Each row below holds a small network's activations on one input, seen along a few directions.
Each table varies a few parts of the input and shows all the possible inputs, shuffled.
Descriptions start from the smaller parts, as in this example, which fits no table here: one of 2 separate values, together with either a single point or one of 9 places along a line or (one of 6 places along a line, together with one of 8 places around a ring).
Shared parts are said once, and a part with two or three values counts as separate values.

Other details of the inputs vary at random and push rows far along three fixed directions, the same in every table; ignore that.

Table:
row 1: [-11 -24  16   2  14 -23  33 -37 -11   7  -1  22  24]
row 2: [ 33 -11 -12  15 -13  11   8   0 -13 -13 -10 -13 -14]
row 3: [ 26 -17 -11   8 -10  26  14   4 -19 -26   1  -6  -6]
row 4: [-16 -24  13  17  -3 -22  19 -35 -11  19  -8  26  14]
row 5: [-23 -21  25 -10   4 -14  32 -15  -6  21   3  39  14]
row 6: [-20  27  -1  -5 -14 -17  -6  39  34  21  19   5  -8]
row 7: [ 30  -8 -33  14 -12  10  22  22   8 -31  22  -8  -2]
row 8: [ 13  14  22  -6  13  36 -34 -10 -40 -13 -20 -37   6]
row 9: [ 45 -13 -32  10 -13  16  28  21  -5 -41   6 -14  -6]
row 10: [-13  20 -16  11  -8 -16 -11  18  23   4  14   2  -1]
row 11: [ -9  20 -25   7 -19 -17   5  46  54   8  32   8 -11]
row 12: [ -9  33  26 -14  20  28 -49   6 -14   0  -7 -39   7]
row 13: [ 18  -4 -10  11 -17  10   4   8  -2  -5  -2  -7 -15]
row 14: [  6  -5  -2   5  -4   7  -7 -14  -2   3 -12   0  -8]
row 15: [-28  20 -11 -20   4 -18   2  36  33   6  27  15  -1]
row 16: [  4 -44  17  -3  10  -8  40 -42 -14   1 -15  25  17]
row 17: [  2  10   9  -1   0 -12  -5   6   1  11  -8  -5  -1]
row 18: [-23  43  27 -27  17  23 -56  17  -4   7  -2 -26   1]
row 19: [ -3  27  20  -1  19  26 -48 -12 -24 -11  -6 -46   9]
row 20: [ 14 -15   1   7   1  23   0 -15 -23 -15  -1 -10   4]
row 21: [ 13 -12  -5  -6   1  13   5 -12 -34 -18  -9  -2   0]
row 22: [ 13  17  10  -6   8  34 -51 -16 -34  -6 -35 -41 -17]
row 23: [  4   8  -9   2  -3  12   0  22   1 -11  18  -8   0]
row 24: [  5   1 -10  -9  -5  11   5  20   7 -13  10   4  -7]
row 25: [-35  18  18 -20   8  -3 -10  21  39  17  19  10   3]
row 26: [ 31  -9 -37  27 -16  11  20   9 -12 -39  26 -13  -2]
row 27: [ 19  -2 -27   5 -12   6  20  31  25 -25  24  -4  -5]
row 28: [-55   2  22 -18  15 -38  17 -10  28  33  23  44  18]
row 29: [ 34  -4 -34  22 -15  -7  16  18  13 -19   8  -7  -9]
row 30: [ 9 -7  4 -3 10  6  4 -9 -5 -9 -2 -8 11]
row 31: [ -9 -28   9   5   0 -16  20 -36  -7  23 -14  33   6]
row 32: [  9  -3   4  -3  10   5   6  -4 -14  -9  -3  -9  11]
row 33: [-13 -36  13 -17   7  -9  33 -28 -14   7 -12  38   6]
row 34: [-37  17   8 -29  11 -10 -12  19  38  12  14  12  -1]
row 35: [-20  15  -2  -7   3 -12 -15   5  22  18  -2   7  -6]
row 36: [ -9 -21  14  15   7 -31  20 -35  -8  15 -14  22  16]
row 37: [  0  -5  37  -1   9   9 -22 -37 -40  18 -36 -13   5]
row 38: [ 31 -12 -11   6  -6  25  11   6 -16 -28  -3 -14  -3]
row 39: [ 29  -2 -38  15 -27  -2  17  24  -1 -15  10  -1 -15]
row 40: [ 26 -16 -21   8  -6  19   7  -5 -17 -27   6  -6  -1]
row 41: [  0 -31   5   1  -3 -15  26 -37 -31  14 -25  27   1]
row 42: [ -6  33  20 -13   7  26 -58   2  -8  11 -21 -34 -14]
row 43: [-11  14  12  -5   7 -14 -10   7  30  16  -3   1  -4]
row 44: [-27  22  16 -10   4 -17 -14  17  45  27   6   7  -5]
row 45: [ -3   3 -10  13  -1  -6 -12 -15 -11  -3 -11  -4   1]
row 46: [-23 -28  19 -15   8 -13  26 -25   6  16   0  40  11]
row 47: [ -7 -30  21  -9   9 -20  45 -27 -14  13  -9  36  21]
row 48: [-9  4  3 -9  6  4 -4  4 -5  0  8  4  4]
row 49: [  0  29  17  11  10  18 -58 -11 -20  -2 -20 -45   3]
row 50: [ -4  -2  -6   0   8   0  -4 -16 -16 -14   5  -5   5]
row 51: [ 14   1 -40   9 -18  -7  14  22  26 -13  11   5 -20]
row 52: [  7  -5   3  10  -3  -5   1  -6 -10   7  -9  -3   1]
row 53: [-20  28  -5  -1 -10 -14 -13  39  36  19  20  -1  -6]
row 54: [-17   4  26  -9  16   4 -31 -34 -30  22 -33  -7   2]
row 55: [ 20 -12   0  16  -2   7  -4 -19 -15  -3 -15 -10  -1]
row 56: [-22  28  17 -16   7 -19 -14  25  39  26   1   2  -8]
row 57: [-12  17  10  -3   6 -20  -9  14  18  19  -1  -1   1]
row 58: [ 32 -23 -45  11 -14   7  29   7  -7 -38  16   2  -7]
row 59: [  4  13 -34   8 -20 -16  10  40  29   0  24   7 -12]
row 60: [  4 -10   5   9  -7   4   0 -13   0   6  -8   2  -6]
Description of these inputs: one of 2 separate values, together with one of 5 places along a line, together with either a single point or one of 5 places around a ring.
The inputs of row 50 and row 45 match in every part but the choice among 2 separate values. If row 58 is changed in the same way as row 50 into row 45, which row does it become?
> row 35
Which other rows does row 42 become when the place on the line of 5 takes its other values? List them by row number.
> row 2, row 13, row 22, row 56
Which other rows does row 32 become when the place on the ring of 5 takes its other values? List them by row number.
> row 9, row 16, row 30, row 47
Which other rows does row 6 become when the choice among 2 separate values takes its other values? List them by row number.
> row 5
Which other rows does row 44 become when the place on the ring of 5 takes its other values? List them by row number.
> row 2, row 37, row 52, row 55

Table:
row 61: [-14  16  -7   4  -7  -1  -9  13  10  -1  16  -1  -2]
row 62: [ -5 -18 -13   3  -7 -11  22   1  25   6   9  26  -6]
row 63: [-8  8 -7 -6 -2  5 -8 11 23 -2  6  2 -5]
row 64: [  1  -1   0  -6  -4 -14  22  10  12   6   3   8  -5]
row 65: [ 13  32   2   1  -3  33 -37  25   4 -17   2 -45 -12]
row 66: [ -2  -3   3  -4  -5 -12  22  12  14   1   6  11  -3]
row 67: [ 30 -28 -10  19   1  -5  24 -30 -33 -15 -18  -3   8]
row 68: [ -2  14  -8  -8  -2   0 -19  11  21   4  -2  -4 -13]
row 69: [-31 -12  44  -4  21 -15  -2 -42  -5  31 -18  17  25]
row 70: [ -4  13   0   0  -6   7 -15  22  13  10   7  -4  -3]
row 71: [ -9  23  -9   2  -5  -6 -19  11   8   6   8  -7 -10]
row 72: [-4 -9 -6 -9  0 -5 27 15  7  1 18 23  9]
row 73: [ -7  -1  -7 -10   0  -8   5   8  17  -3   1  12  -4]
row 74: [-4 -2  7  2 -6 -3  9  9 19 10  8  5 -6]
row 75: [ 36 -29 -14  20 -14  24  17 -14 -38 -21 -12  -4   1]
row 76: [ -2 -11  -8  15  -6 -21  22   3  23   6  14  16   8]
row 77: [ -2   1  -3  -2  -8 -12   7  13   9  16   1  16  -3]
row 78: [ -7  14  -3 -17  13  16 -19  12  13 -10   9 -11  -2]
row 79: [-11   5 -14   0  -5 -20  12   7   5   4  10  12  -3]
row 80: [ 30 -32 -10  23  -2  -4  29 -28 -31 -22 -13   2  11]
row 81: [-29  10  40  -5  17  14 -47 -38 -28  23 -21 -15   6]
row 82: [  4  -6  -2   3 -10 -17  25   9  19  10   6  16 -10]
row 83: [-43  -7  44 -21  25  -8  -8 -43 -21  27  -7  20  21]
row 84: [-14   7  -8   0  -3 -13   4   8   4  -1  11   9  -1]
row 85: [ 18  29 -12  13  -1   8 -34  18   6 -11   0 -37  -6]
row 86: [ 36 -19 -20   7  -3  21   0 -21 -35 -28 -24 -17 -10]
row 87: [ 37 -22 -11  16   2  17  11 -23 -35 -34  -3 -18  13]
row 88: [-20   6  43 -19  19  12 -31 -23 -30  20 -31  -5  12]
row 89: [-3 -9  2 -8  0 -7 31 10 15 -2 20 15  3]
row 90: [ 15  34 -10  -7  -1  23 -40  32 -10 -12  -6 -40 -10]
The inputs of row 90 and row 67 match in every part but one. If row 75 is changed in the same way as row 90 into row 67, which row does it become?
> row 69
Describe the family of inputs behind these rows.
> one of 5 separate values, together with either a single point or one of 5 places around a ring
Which other rows does row 83 become when the choice among 5 separate values takes its other values? List them by row number.
> row 72, row 78, row 87, row 89
A walk changes only the place on the ring of 5. It starts at row 64 and steps to row 82. List the rest of the walk in order.
> row 74, row 65, row 66
List by row number the other rows that have the choice among 5 separate values in common with row 78.
> row 62, row 63, row 68, row 73, row 86

Table:
row 91: [-10 -16  32 -19  14  12  -2 -27 -22  12 -23  11   5]
row 92: [  2   5 -28   4 -11 -12  15  27  26  -9  21   8  -7]
row 93: [ 19  16 -18  25  -4  10 -25   3 -11 -22   4 -34   1]
row 94: [-28  28  -4  -1   6 -23  -9  24  35   9  25   4  11]
row 95: [ 22 -23 -12   3  -1  19  20 -14 -30 -31   3  -2   5]
row 96: [-15  -6  33  -1   7 -15  -4 -29  -4  36 -27  12   4]
row 97: [ 16   3  -9  -8   0  33 -13   7 -22 -29   4 -22  -3]
row 98: [ 11 -16   7  -4   6  23  -6 -28 -40 -10 -18  -6   2]
row 99: [  8  -5 -26  19 -19 -23  20   9  14   2   6  13 -12]
row 100: [ 30 -26 -25  30 -22 -17  37  -9  -6  -7  -4  12  -7]
row 101: [ -5  18  -7  -8   3   7 -13  18   9  -9  13 -11  -3]
row 102: [ 30   2  -5   4   0  29  -9   5 -20 -26  -5 -28  -3]
row 103: [ -2 -11  -3  -7   1  -5  30   9  11 -11  20  14  10]
row 104: [ -9   6  12  -2  18  13 -15 -12 -19 -13   8 -18  20]
row 105: [ 17 -19 -17  14 -22 -13  28   2   4   8  -9  19 -13]
row 106: [ 17  -4 -33  17 -18  -6  14  14  12 -14  12   2 -13]
row 107: [-13 -11  22   0   8 -11   0 -26  -3  22 -14  11   6]
row 108: [ 25 -12 -17   9 -14  11   7   3  -6  -9  -9  -4 -17]
row 109: [ -3   9  27 -18  18  26 -21  -2 -15  -6  -6 -19   8]
row 110: [ 16  -3 -19   8  -6  -1  11  12   9 -15  10  -5  -4]
row 111: [-14  -8   0  -7   1 -22  32   8  24   8  19  27   8]
row 112: [-20 -20  20 -11   9  -9   8 -31 -13  22 -17  27   8]
row 113: [ -6 -12  -1   9   6 -14  21 -13  -8  -3  13  12  19]
row 114: [ -9 -10   1   2  -7 -26  29   7  30  21   7  29  -1]
row 115: [-34   1  24   9   8 -41   1 -25   8  38  -5  23  14]
row 116: [-24  11  31 -18  15  -6 -14  -1  13  27  -9   5   8]
row 117: [ 10  23 -24   3 -13  10 -24  28  13  -9   8 -18 -17]
row 118: [ 17  -5  10  11  -1  21 -33 -39 -48   2 -41 -24 -10]
row 119: [-21  41  18 -25   9  12 -47  30  24  15  -4 -20 -10]
row 120: [-25  44  12 -34  10  19 -37  50  34   0  19 -18  -7]
Describe the family of inputs behind these rows.
> one of 5 places along a line, together with either a single point or one of 5 places around a ring
Which other rows does row 100 become when the place on the ring of 5 takes its other values? List them by row number.
> row 96, row 99, row 105, row 118
